Each row below holds a small network's activations on one input, seen along a few directions.
In each table, some parts of the input vary, and every possible input appears once, in random order.
Descriptions start from the smaller parts, as in this example, which fits no table here: ring(5) and (point or ring(11) or (values(3) and line(6))).
Shared parts are said once, and a part with two or three values counts as separate values.
(in the rows, 128 means zero)

Rows:
x1: [ 88 105 171 147 115 133 136 112 146 139  99 154 100 140 130 169]
x2: [ 99 105 153 131 119 139 131 120 135 134 102 151 102 143 126 177]
x3: [129 135 114 118 158 124 136 106 119 137 105 101 138 124 138 136]
x4: [178 141 130 122 115 144 102 156 129  94 169 108 147 112 122  78]
x5: [141 132 136 142 137 135 115 156 129  85 140 124 124 164 115  99]
x6: [ 77 126  39 144 101  82 168 129  95 138 125 210 155 151 104 150]
x7: [ 93 117 186 169 140 127 129 142 149 101 141 142  80 168 128 113]
x8: [111 135 115 132 159 130 139 100 136 158 103 117 109 135 140 141]
x9: [162 144 120  95 147 129 124 115 120 144 122  89 162  84 144 122]
x10: [ 76 148  37 143 150  65 180 108  94 154 135 179 154 145 123 131]
x11: [136 112 115 117 112 135 122 131 126 124 102 134 139 137 118 161]
x12: [120 126 134 153 136 143 115 150 140 108 139 137  95 172 118 102]
x13: [173 123 109  96  91 145 113 134 128 131 129 119 161  84 125 141]
x14: [145 120 119  97 107 139 117 137 127 120 102 122 146 122 124 162]
x15: [165 119 118  95  99 141 114 139 122 126 112 120 158  90 126 144]
x16: [ 80 108 180 155 109 127 137 110 146 152 109 154  93 133 121 167]
x17: [113 109 115 129 110 146 124 122 134 144  96 147 110 142 121 160]
x18: [194 124 101  90  75 154 109 134 119 144 137 113 170  69 130 117]
x19: [201 141 120 112 103 152 105 162 125 106 179 104 153  98 126  61]
x20: [176 138 137 119 126 134 101 166 130  93 158 110 144 124 122  87]
x21: [141 139 117  96 153 123 125 114 122 136 112  89 147 114 144 139]
x22: [165 141 107  95 137 133 125 111 120 145 136  85 159  72 145 118]
x23: [108 126 174 158 143 135 120 145 141  98 143 141  88 173 122 117]
x24: [ 85 122 164 145 162 112 146  92 143 155 109 120  96 132 151 150]
x25: [ 87 125 196 181 132 122 128 138 149 114 148 142  75 161 120 108]
x26: [ 75 125 176 150 157 113 152  90 142 167 119 120  90 123 140 148]
x27: [ 96 125 151 129 165 122 139  97 130 150 111 117 102 134 145 154]
x28: [ 85 143  59 167 126  78 158 155 100 102 168 199 140 182 101  91]
x29: [189 148 101  92 123 141 124 112 116 157 142  82 169  59 150  96]
x30: [152 139 143 121 133 140 105 160 130  85 145 112 135 153 120  99]
- What do these inputs look like to the network? => values(3) and (point or line(9))
- Changing only the values(3) part turns x6 into x10. The same change can be made to x14. Which row results? => x21
- Change only the line(9) part in x30. List by row number the other rows that result. => x4, x5, x7, x12, x19, x20, x23, x25
- Change only the values(3) part in x5. List by row number the other rows that result. => x3, x11

Rows:
x31: [ 64 117 160 165 145 123 133 126 138 121 122 151  84 189 111 144]
x32: [211 123  78  63  83 154  99 145 111 127 118 100 191  66 124 138]
x33: [ 59 129 150 163 141 104 153 137 130 113 125 166  98 190 118 128]
x34: [189 147  94  94 102 138 114 135 117 146 160  96 172  66 130  89]
x35: [ 56 117 140 179 145 100 156 110 133 134 111 174  97 177 118 150]
x36: [236 132 129  91  93 168  86 162 130  96 162  86 174  78 131  81]
x37: [215 150  61  78 130 148 112 145 111 120 148  88 183  92 138  86]
x38: [ 72 111 174 163 146 125 132 118 148 137 106 143  63 158 127 157]
x39: [ 68 115 158 168 148 111 152 106 145 145 103 163  70 154 139 162]
x40: [195 146 119  76 141 137 107 123 116 124 139  63 177  66 148 110]
x41: [ 43 120 147 167 135  99 164 100 129 146 114 178 100 173 124 162]
- What do these inputs look like to the network? => values(5) or ring(6)
- What sort of input is x32? => values(5)

Rows:
x42: [160 120 122 111  95 145 110 148 127 126 130 124 132 107 118 130]
x43: [170 118 152 110  91 159 103 151 138 109 132 114 143 116 121 123]
x44: [153 130 133 105 144 146 115 134 126 127 118  93 121 118 139 120]
x45: [136 133 117 107 151 121 128 114 122 133 111 105 139 107 143 142]
x46: [120 146  83 132 134 104 143 119 112 148 147 135 152 116 123 106]
x47: [ 11 109 126 187 153  93 164 126 128 113  95 209  73 239 104 179]
x48: [145 125 110 108  95 129 128 132 129 134 121 140 153  99 129 146]
x49: [157 140 120 129 126 133 120 146 124 112 167 124 131 130 126  91]
x50: [154 139 140 131 128 136 107 156 134  99 158 109 136 129 120  82]
x51: [166 126 158 111 143 158 103 136 143 106 119  84 131 124 138 117]
x52: [130 126  94 110  98 122 140 115 111 160 118 136 155 100 120 147]
x53: [137 141 106 128 132 110 134 128 117 121 155 139 150 118 136 105]
x54: [ 21 106 228 214 153 108 159  93 163 151 106 171  29 176 136 156]
x55: [132 134 103 109 149 127 137  95 119 153 115 107 146 112 140 146]
- What do these inputs look like to the network? => values(2) or (values(3) and line(4))
- Change only the values(3) part in x50. List by row number the other rows that result. => x43, x51

Rows:
x56: [169 142  66  76 117 111 152 106 105 154 127  94 180  63 149 134]
x57: [106 119 134 156 122 103 127 149 115 122 148 167 110 145 105 124]
x58: [101 116 109 152  99 115 141 150 127 141 109 191 120 160 103 147]
x59: [101 134 158 131 145 124 141 124 152 137 127 102 104 118 136 130]
x60: [ 98 117 112 139 118 120 135 126 133 114 144 159 123 171 126 142]
x61: [117 144 134 145 156 128 133 128 122 138 146 131 106 173 134 100]
x62: [105 129 111 134 126 123 131 127 122 125  81 157 115 165 115 171]
x63: [102 123 148 163 121 110 137 139 132 104 141 166 123 139 123  94]
x64: [174 152  74  85 118 121 123  88 103 174 118 104 185  56 139 136]
x65: [ 96 141 131 148 142 120 133 134 140 119 152 120 117 159 114 100]
x66: [111 113 147 134 124 139 126  99 144 151 115 145 118 124 136 176]
x67: [100 119 153 129 122 110 126 119 121 127 118 121  93 122 137 154]
x68: [177 155  50  89 143 114 143 114  93 134 130 105 193  90 129 129]
x69: [118 131 157 147 151 118 142 121 127  98 119 125 127 153 130 127]
x70: [ 99 112 156 137 129 128 109 105 124 143 110 125 103 111 126 151]
x71: [226 142 130  84 117 170  78 164 125  85 141  78 159 100 126 103]
x72: [213 128 147  67  97 174  86 158 137 106 137  75 149  69 139 103]
x73: [121 127 152 133 152 130 150 111 137 142 124 104  87 129 159 128]
x74: [ 93 108 131 119 112 130 142 131 135 154  78 149 113 136 130 173]
x75: [106 118 177 145 130 131 122 100 140 136 106 122 121 113 144 129]
x76: [116 126 130 157 153 123 140 142 133 136 147 154 102 147 131  90]
x77: [215 137 123  92  93 175  90 169 122  90 170  86 167 113 115  84]
x78: [107 118 117 152 115 117 141 138 136 119 150 189 120 150 115 141]
x79: [ 97 123 147 150 129 121 142 128 127 102 141 138 131 161 123  99]
x80: [213 119 118 104  89 172  97 184 133  88 171 109 164  87 113  74]
x81: [ 97 119 129 144 125 106 121 137 112 117 142 137 114 167 115 125]
x82: [105 110 134 137 104 140 135 104 135 163  79 145 116 131 119 182]
x83: [109 133 136 138 149 111 117 126 109 106 120 133 105 150 116 148]
x84: [106 121 149 118 128 125 133 123 141 144 116 149 115 133 146 173]
x85: [103 116 174 134 132 125 150 118 138 119 116 120 117 120 145 129]
x86: [219 121 149  78  97 183  70 140 142 121 130  73 156  63 132 104]
x87: [122 133 135 137 185 131 133 127 131 128 118 117 103 156 143 115]
x88: [115 141 140 143 165 109 125 136 146 121 123 102 115 155 132 125]
x89: [161 167  44  94 116 112 131 118  85 142 151 122 193 102 127 107]
x90: [102 132 131 162 136 113 140 146 148 120 155 143 112 138 110  97]
x91: [ 86 113 100 138 105 130 143 133 123 127 107 165 123 173 103 144]
x92: [162 141  39 108 114 112 150 133  98 139 156 140 194  77 121  99]
x93: [113 128 160 148 138 126 126 104 157 152 121  93 108 117 136 136]
x94: [127 129 159 144 155 145 133  93 138 162 120 109  95 122 146 132]
x95: [113 126 127 129 151 121 126 130 134 120 116 154 125 162 131 166]
- Changing only one part turns x67 into x83. The same change can be made to x59. Which row results? => x88
- Changing only one part turns x64 into x89. The same change can be made to x93. Which row results? => x65
- What do these inputs look like to the network? => line(5) and (values(2) or line(6))
- Change only the values(2) part in x80. List by row number the other rows that result. => x92
- Change only the values(2) part in x71. List by row number the other rows that result. => x68
